Each row below holds a small network's activations on one input, seen along a few directions.
In each table, some parts of the input vary, and every possible input appears once, in random order.
A made-up example of a description, with smaller parts first: one of 5 places around a ring, together with either a single point or one of 11 places around a ring or (one of 3 separate values, together with one of 6 places along a line).
Shared parts are said once, and a part with two or three values counts as separate values.

Other details of the inputs vary at random and push rows far along two fixed directions, the same in every table; ignore that.

A family of inputs:
row 1: [-1.87 -0.09  0.33 -2.32 -0.07  0.23 -1.08  1.09 -0.45 -0.30  1.46]
row 2: [-1.44  3.01  1.66  1.16  4.39 -1.87 -2.82 -0.75 -2.19 -2.62  1.78]
row 3: [-0.65  0.26  0.53 -0.45  0.87  0.73 -0.96  1.66 -0.78 -0.45  1.26]
row 4: [-2.25 -0.32 -0.58 -3.30  1.46  1.56 -3.50  3.05  0.53 -2.38  2.56]
row 5: [ 0.26  1.55  0.84  1.40  1.45 -1.11 -0.25 -1.53 -1.39 -0.28 -0.89]
row 6: [-4.27 -3.01 -2.39 -3.96 -2.90  1.33 -3.81  2.52  2.50 -1.85  0.29]
row 7: [-3.44 -1.90  0.30 -3.95  1.02  2.59 -2.20  6.11  1.62 -1.02  5.31]
row 8: [-1.51 -1.01 -0.54 -2.28  1.73  2.06 -2.20  3.47  2.01 -1.60  3.04]
row 9: [ 0.46 -2.41 -0.73 -1.51 -2.43  1.65  2.40  2.27  2.12  1.93  0.82]
row 10: [-0.65  1.75  0.43  2.21  5.23 -0.55 -3.85  0.72 -1.76 -2.61  1.63]
row 11: [ 1.66 -2.12 -0.64  0.53 -2.58  1.33  2.88  0.58  2.02  2.14 -1.22]
row 12: [-1.83 -0.61 -0.43 -2.43 -2.22 -0.29 -0.78  0.14  0.58 -0.36  0.46]
row 13: [ 2.25  1.65  1.12  1.90  2.43 -0.79  1.55 -0.71 -2.18  0.90  0.44]
row 14: [ 2.16 -0.82 -0.05  1.53 -0.74  0.91  2.73  0.25  1.07  1.92 -0.45]
row 15: [ 2.56  3.21  0.63  3.26  4.12 -2.17 -0.03 -4.35 -2.26 -0.89 -1.94]
row 16: [ 3.35  0.24 -0.53  2.37 -3.37 -2.21  4.31 -5.19 -0.16  2.53 -4.36]
row 17: [-0.10 -2.29 -0.99 -2.48 -3.92  1.42  1.55  1.59  1.25  1.74 -0.34]
row 18: [ 2.27  2.89  1.33  6.16  7.63 -1.42 -1.65 -1.29 -1.84 -1.51  0.92]
row 19: [ 1.64  0.00 -0.34  1.49 -2.21 -0.84  2.14 -2.98  0.14  1.40 -3.74]
row 20: [ 3.30 -0.90 -1.06  1.62 -4.98 -0.75  4.59 -4.30  0.45  3.42 -5.18]
row 21: [ 1.87  0.35 -0.43  2.03 -2.55 -1.75  2.47 -4.19 -0.12  1.18 -3.67]
row 22: [ 3.46 -1.09 -0.46  2.05 -1.92  0.58  4.27 -0.92  1.20  3.00 -1.81]
row 23: [ 0.15 -1.24 -0.73 -1.66 -3.30 -0.06  1.84 -0.66  0.52  1.73 -1.25]
row 24: [-1.07  0.44  1.20  0.26  3.51  1.12 -1.57  3.18  0.09 -1.16  3.21]
row 25: [-1.36 -2.79 -1.15 -4.01 -4.25  2.15  0.32  3.12  1.75  1.07  0.67]
row 26: [ 5.86  6.02  3.16  8.90  8.15 -3.45  1.81 -5.31 -5.40  0.30 -1.89]
row 27: [-0.67 -0.74 -0.41 -1.04 -2.32  0.14  0.31 -0.56  0.36  0.49 -1.42]
row 28: [-3.00 -0.75  0.34 -3.16  0.63  1.79 -2.94  4.26 -0.16 -1.46  3.37]
row 29: [-1.26  0.36  0.74 -1.42  1.38  1.00 -1.53  2.69 -0.93 -0.77  2.64]
row 30: [ 1.08 -1.08 -1.04 -0.71 -4.45 -1.15  2.90 -2.54  0.93  1.91 -2.48]
row 31: [ 0.15 -1.87 -0.40 -0.30 -1.61  1.73  1.31  1.92  1.99  1.08  0.27]
row 32: [ 1.18 -0.61 -1.80 -0.23 -3.04 -1.15  1.24 -3.82  1.39 -0.02 -3.65]
row 33: [ 0.89  3.79  2.16  3.50  4.78 -2.74 -0.78 -3.23 -3.28 -1.48  0.21]
row 34: [ 2.78 -1.58 -1.33  1.12 -4.74  0.38  3.59 -1.73  1.33  2.59 -4.25]
row 35: [-4.03  0.55  0.41 -2.51  1.31 -0.15 -3.85  2.08  0.00 -3.02  2.75]
row 36: [-1.65 -0.32  0.73 -0.57  2.23  1.60 -1.65  3.79  0.85 -1.12  3.23]
row 37: [-1.05 -1.76 -1.17 -2.32 -4.86 -0.01  0.85 -0.87  1.62  0.61 -1.48]
row 38: [-2.74  1.42 -0.18  0.65  3.88 -1.41 -4.98 -0.20 -1.00 -3.78  1.63]
row 39: [-1.71 -1.94 -0.97 -2.84 -3.87  0.94 -0.10  0.80  1.21  0.50 -0.85]
row 40: [-0.78  3.75  2.45  1.30  6.14 -1.35 -2.54 -0.14 -3.62 -1.76  2.88]
Each input here is: one of 4 places along a line, together with either one of 2 separate values or one of 8 places along a line.
Changing only the place on the line of 4 turns row 31 into row 3. The same change can be made to row 11. Which row results?
> row 28
Changing only the place on the line of 4 turns row 21 into row 27. The same change can be made to row 37. Which row results?
> row 20
Which other rows does row 18 become when the choice among 2 separate values takes its other values? List them by row number.
> row 8
Which other rows does row 15 become when the choice among 2 separate values takes its other values? List them by row number.
> row 6

A family of inputs:
row 41: [ 3.36 -1.86 -1.36  0.90 -5.64  1.01  3.48 -1.90  0.53  3.16 -5.38]
row 42: [-5.13 -4.70 -2.39 -7.16 -3.15  3.56 -3.26  7.28  5.06 -2.23  4.65]
row 43: [ 0.81 -1.32 -2.01 -0.83 -6.38 -2.18  1.94 -6.13  1.03  0.70 -6.03]
row 44: [ 2.47 -1.43 -1.21  1.58 -1.97 -0.09  3.21 -1.02  2.96  1.33 -2.37]
row 45: [ 3.42 -2.78 -1.71  0.10 -7.57  0.12  5.87 -2.20  0.94  5.04 -4.69]
row 46: [-0.69  2.96  2.95 -0.40  6.20 -0.33 -2.76  2.34 -4.26 -1.61  4.69]
row 47: [-1.11  3.72  2.55  2.27  7.34 -0.57 -4.47  2.16 -4.59 -2.76  3.61]
row 48: [-1.17  4.06  2.96  2.37  7.45 -0.25 -4.33  2.21 -4.31 -2.95  3.36]
row 49: [-6.50 -5.29 -2.29 -7.47 -4.16  4.89 -4.40  7.44  4.85 -1.59  2.94]
row 50: [-1.63  4.28  3.82  0.80  8.46 -0.39 -2.24  1.99 -2.24 -2.41  6.53]
row 51: [ 3.06 -0.29  0.49  2.02 -1.73 -0.72  4.26 -2.55  0.72  2.77 -0.86]
row 52: [-1.43  0.42  0.23 -0.34  4.32  1.60 -3.86  2.75 -0.43 -2.19  2.64]
row 53: [ 3.73 -0.06 -0.08  1.26 -2.06 -0.41  4.31 -2.32  0.74  2.44 -1.25]
row 54: [-5.77 -6.23 -2.86 -7.43 -5.33  3.57 -2.27  7.33  6.02 -1.24  3.61]
row 55: [ 3.24  1.03  0.85  2.34 -0.89 -0.82  4.53 -2.46 -1.85  2.82 -2.87]
row 56: [-0.51  0.77 -1.45 -0.29 -3.45 -3.00  0.45 -5.10  0.63 -0.03 -4.57]
row 57: [ 3.62  3.89  1.28  7.44  7.54 -1.86 -0.13 -3.37 -3.32 -0.06 -0.99]
row 58: [ 0.23  2.84  0.21  2.82  0.99 -4.11 -0.35 -6.45 -2.47 -1.20 -3.02]
What do these inputs look like to the network?
> one of 3 separate values, together with either a single point or one of 5 places around a ring
Changing only the choice among 3 separate values turns row 57 into row 49. The same change can be made to row 51. Which row results?
> row 50
Which other rows agree with row 43 in the choice among 3 separate values? List them by row number.
> row 41, row 42, row 46, row 52, row 53

A family of inputs:
row 59: [-4.61  0.85  1.64 -0.82  0.86 -0.82 -3.81  0.62 -1.20 -2.88  1.46]
row 60: [ 1.61  4.67  3.33  1.58  4.41 -1.10  0.93 -0.72 -3.54 -0.69  1.38]
row 61: [ 4.66  0.16 -0.53  4.73 -1.08 -1.65  3.69 -3.43  0.04  2.61 -1.82]
row 62: [ 0.44 -2.25 -3.10 -4.16 -3.74  1.13 -0.19 -0.71  1.46  0.07 -2.85]
row 63: [ 0.22  0.12  0.90 -2.67 -0.26  1.73  0.93  2.13  1.48 -0.49  0.53]
row 64: [-0.66 -2.32 -1.25 -1.49 -4.85  1.63  0.39  2.69 -0.09  2.35 -1.96]
row 65: [ 1.53  4.01  2.80  3.30  5.00 -2.72  1.02 -1.60 -0.91 -1.36  2.17]
row 66: [-3.63  0.07  1.43 -1.81  2.08 -0.51 -0.98  1.41 -0.74 -0.55  4.16]
row 67: [-0.87 -1.16 -0.04 -0.94 -1.59  0.34 -0.03  1.50 -0.91  0.17  2.31]
row 68: [-0.74 -1.73 -0.48 -2.96 -3.85  1.31  2.16  0.51  0.79  2.96 -0.62]
row 69: [-1.70  0.02  1.28 -2.25 -1.68 -0.40  1.31  0.98  0.48 -0.72  1.84]
row 70: [-0.34 -1.44 -2.57 -4.51 -4.71  0.02 -0.02 -0.99 -0.12  0.92 -2.62]
row 71: [ 1.23  3.54  0.85  2.42  4.86 -4.40 -1.26 -4.66 -4.33 -1.71  0.00]
row 72: [ 5.27  0.62 -2.62  3.40 -0.41 -1.99  3.06 -6.72  0.40  0.78 -5.13]
row 73: [ 3.90  0.69 -2.06  2.96 -1.59 -3.74  2.20 -6.79  0.30  1.24 -3.95]
row 74: [ 1.14 -1.72 -1.31 -0.05  0.08  2.14 -0.12  2.03  1.40  0.02  1.63]
row 75: [-2.50  1.29  1.26 -0.90  2.16  1.49 -3.81  1.46 -0.49 -2.74  0.00]
row 76: [ 0.83 -1.63 -1.11 -2.13 -4.59  2.08  1.22  1.69 -0.46  2.36 -0.28]
row 77: [-1.64 -0.02  1.28 -2.23  3.75  1.74 -1.67  2.63  0.15 -0.29  3.10]
row 78: [ 0.70 -3.36 -1.58 -0.82 -3.57  2.40  0.51  2.82  1.54  1.92 -2.78]
row 79: [ 2.21 -2.91 -1.41 -1.64 -3.65  2.87  1.33  1.59  1.27  2.10 -1.02]
row 80: [-1.23  0.87  0.97 -1.63  3.11  1.26 -0.95  2.97  1.83 -2.67  3.61]
row 81: [ 4.35 -0.93 -1.36  5.65 -0.13 -0.23  3.19 -1.93  0.62  2.18 -4.35]
row 82: [ 1.84  2.61  1.62  4.19  7.55 -0.93  0.66 -1.85 -0.94 -0.18  1.79]
row 83: [-3.95  0.97  0.99  0.14  1.34 -0.69 -4.25  0.62  0.69 -2.99  1.93]
row 84: [ 1.55  1.01  1.01  5.07  1.46 -2.22  1.27 -1.63 -3.06  0.95 -1.50]
row 85: [-1.82 -0.31 -0.58  0.29 -0.59  1.21 -1.78  0.08  2.22 -2.11 -1.16]
row 86: [-3.01  0.05  0.84 -1.07  2.88 -0.73 -1.40  1.57  1.26 -0.58  4.41]
row 87: [-2.67 -0.65  0.12  0.75  2.10 -0.43 -3.15  3.70  0.25 -1.34  2.95]
row 88: [-2.11 -1.12 -0.33 -2.38 -5.34  1.20 -0.45  0.02  0.62  0.68 -3.21]
What do these inputs look like to the network?
> one of 5 places around a ring, together with either one of 2 separate values or one of 4 places along a line
Changing only the place on the ring of 5 turns row 73 into row 72. The same change can be made to row 65. Which row results?
> row 80
Which other rows does row 71 become when the choice among 2 separate values takes its other values? List them by row number.
> row 59
Which other rows does row 62 become when the choice among 2 separate values takes its other values? List them by row number.
> row 75
